These are the activations of a small neural network, seen along a few directions. Each row is one input.
Each table varies a few parts of the input and shows all the possible inputs, shuffled.
Descriptions start from the smaller parts, as in this example, which fits no table here: one of 3 separate values, together with either a single point or one of 11 places along a line or (one of 6 places along a line, together with one of 8 places around a ring).
Shared parts are said once, and a part with two or three values counts as separate values.

Other details of the inputs vary at random and push rows far along three fixed directions, the same in every table; ignore that.

A family of inputs:
row 1: [  0   6  25 -21  -6 -11 -24  63  -2 -43   7  27 -62  -6]
row 2: [  2  -5 -15  38   9   9  16  21   4  19   3 -13  12  -1]
row 3: [  5 -13 -15  41   9   2   1  15   8  19 -12 -28  12   0]
row 4: [ 11  12  42  -5  21  17 -69  18  10 -14 -12  -7   5  23]
row 5: [  1  11  22 -16  -5 -13 -10  65  -5 -52  11  32 -68 -12]
row 6: [ -6  13 -11 -16   2   3  22 -48  -1   8   7  -4  20   6]
row 7: [  3   3 -11  -7   1  10  22 -36  -3  15   2   4  12   2]
row 8: [  0  -9   1  23   1  16   7  -8  -9   2 -11  -4  25   1]
row 9: [ 20 -26  -6  41  -7   5  47  43 -39  -5 -19  33 -17 -20]
row 10: [ 21 -15 -22  32   4 -18  55  59 -21  -6  -4  23 -32 -40]
row 11: [ 13 -18   4  47   7  12   5   4   6  25 -24   1  27  13]
row 12: [  3  -2   3  19   6   8  -9 -26  14   9  -9 -10  33  19]
row 13: [ 11 -13  -5  33   8   8  -7   9  14  30  -1 -24  25  -1]
row 14: [-30   8  30 -17  18  -6 -85   3  15  -9  15  -9  -4  14]
row 15: [  2   4  34 -24  -2   7 -25  52 -26 -54 -10  36 -53  -4]
row 16: [  4   2 -12  33  17  11  14   6  -8  10 -18   5  15   4]
row 17: [ 10 -13  -6  30  15  14  -1  -7   0  13 -14 -12  25  18]
row 18: [ -1  24  29 -17  20   6 -67  -7  17 -15 -10 -13  22  22]
row 19: [ 19 -21   0  48  10  16   7   8   3  16 -21   5  19   7]
row 20: [ -8  16  30 -57  -4 -10 -47  34   7 -41  11   9 -54   8]
row 21: [ 24 -11  -3  43  20  13   8  10  -7  10 -13  -2  25   1]
row 22: [ 11  10  25 -15   9 -14  -9  79 -11 -48  10  28 -61 -20]
row 23: [ 22 -10   3  12   4  -6  36  21 -24  -3  -9  26 -15 -16]
row 24: [  7 -12 -15  36   6  11  13  22   5  25  -1 -11   8  -3]
row 25: [ -7  13   2 -23  -5   4  11 -53   4  18   4  -5  19  12]
row 26: [-14  17 -21 -55 -29 -21  44 -37  -5   1  33  10 -23 -18]
row 27: [-27  13  42 -30  25   1 -90 -25   6 -17   6   3   2  24]
row 28: [ -9  13 -30 -78 -21 -33  67 -59 -21 -27  19  28 -36 -23]
row 29: [ -5 -16  -6  26  -8  14  -9   4   6  23  -4 -24  25   2]
row 30: [  3 -17  -4  41  -9   7  -3  24  -4  24 -10 -14  19   0]
row 31: [-12   2 -13 -29 -17  -9   4 -40  16  22  14 -23  14   7]
row 32: [ -5 -14 -17  41  -3   6  11  22  -3  15 -12 -11  16 -11]
row 33: [-32  33 -20 -63 -18 -12   3 -81  24  14  31 -27  22   0]
row 34: [ -7  10  -9 -35 -18 -13   2 -49  17  23  23 -22  23  -3]
row 35: [  0  -4  -9 -24  -8  -2  19 -45   0  17  -1  -3  17   8]
row 36: [-24  18  32 -26  -4   8 -72   0  22 -16   9 -29  11  20]
row 37: [-13  16  30 -13   7  15 -64  -5   9 -19 -19  -9  17  21]
row 38: [ -2   3 -31 -35 -20 -28  82 -24 -25 -26  10  47 -37 -32]
row 39: [ 16 -22 -10  31  11  16  10   6  -7  15 -18  -2  11   9]
row 40: [  9 -13 -21  50   1  -2  18  28   4  12  -9  -3   1 -11]
row 41: [-15   4 -15 -30 -12 -12   9 -46  15  11  20 -27  12   3]
row 42: [ -1   0 -27 -29 -34 -27  57 -16 -10   0  25  23 -31 -22]
Description of these inputs: one of 2 separate values, together with either a single point or (one of 4 places along a line, together with one of 5 separate values).
The inputs of row 35 and row 31 match in every part but the choice among 2 separate values. If row 9 is changed in the same way as row 35 into row 31, which row does it become?
Answer: row 30
The inputs of row 21 and row 22 match in every part but the choice among 2 separate values. If row 23 is changed in the same way as row 21 into row 22, which row does it become?
Answer: row 34
Which other rows does row 20 become when the choice among 2 separate values takes its other values? List them by row number.
Answer: row 39
Which other rows does row 3 become when the choice among 5 separate values takes its other values? List them by row number.
Answer: row 10, row 32, row 33, row 40
Which other rows does row 12 become when the choice among 5 separate values takes its other values? List them by row number.
Answer: row 6, row 8, row 17, row 21
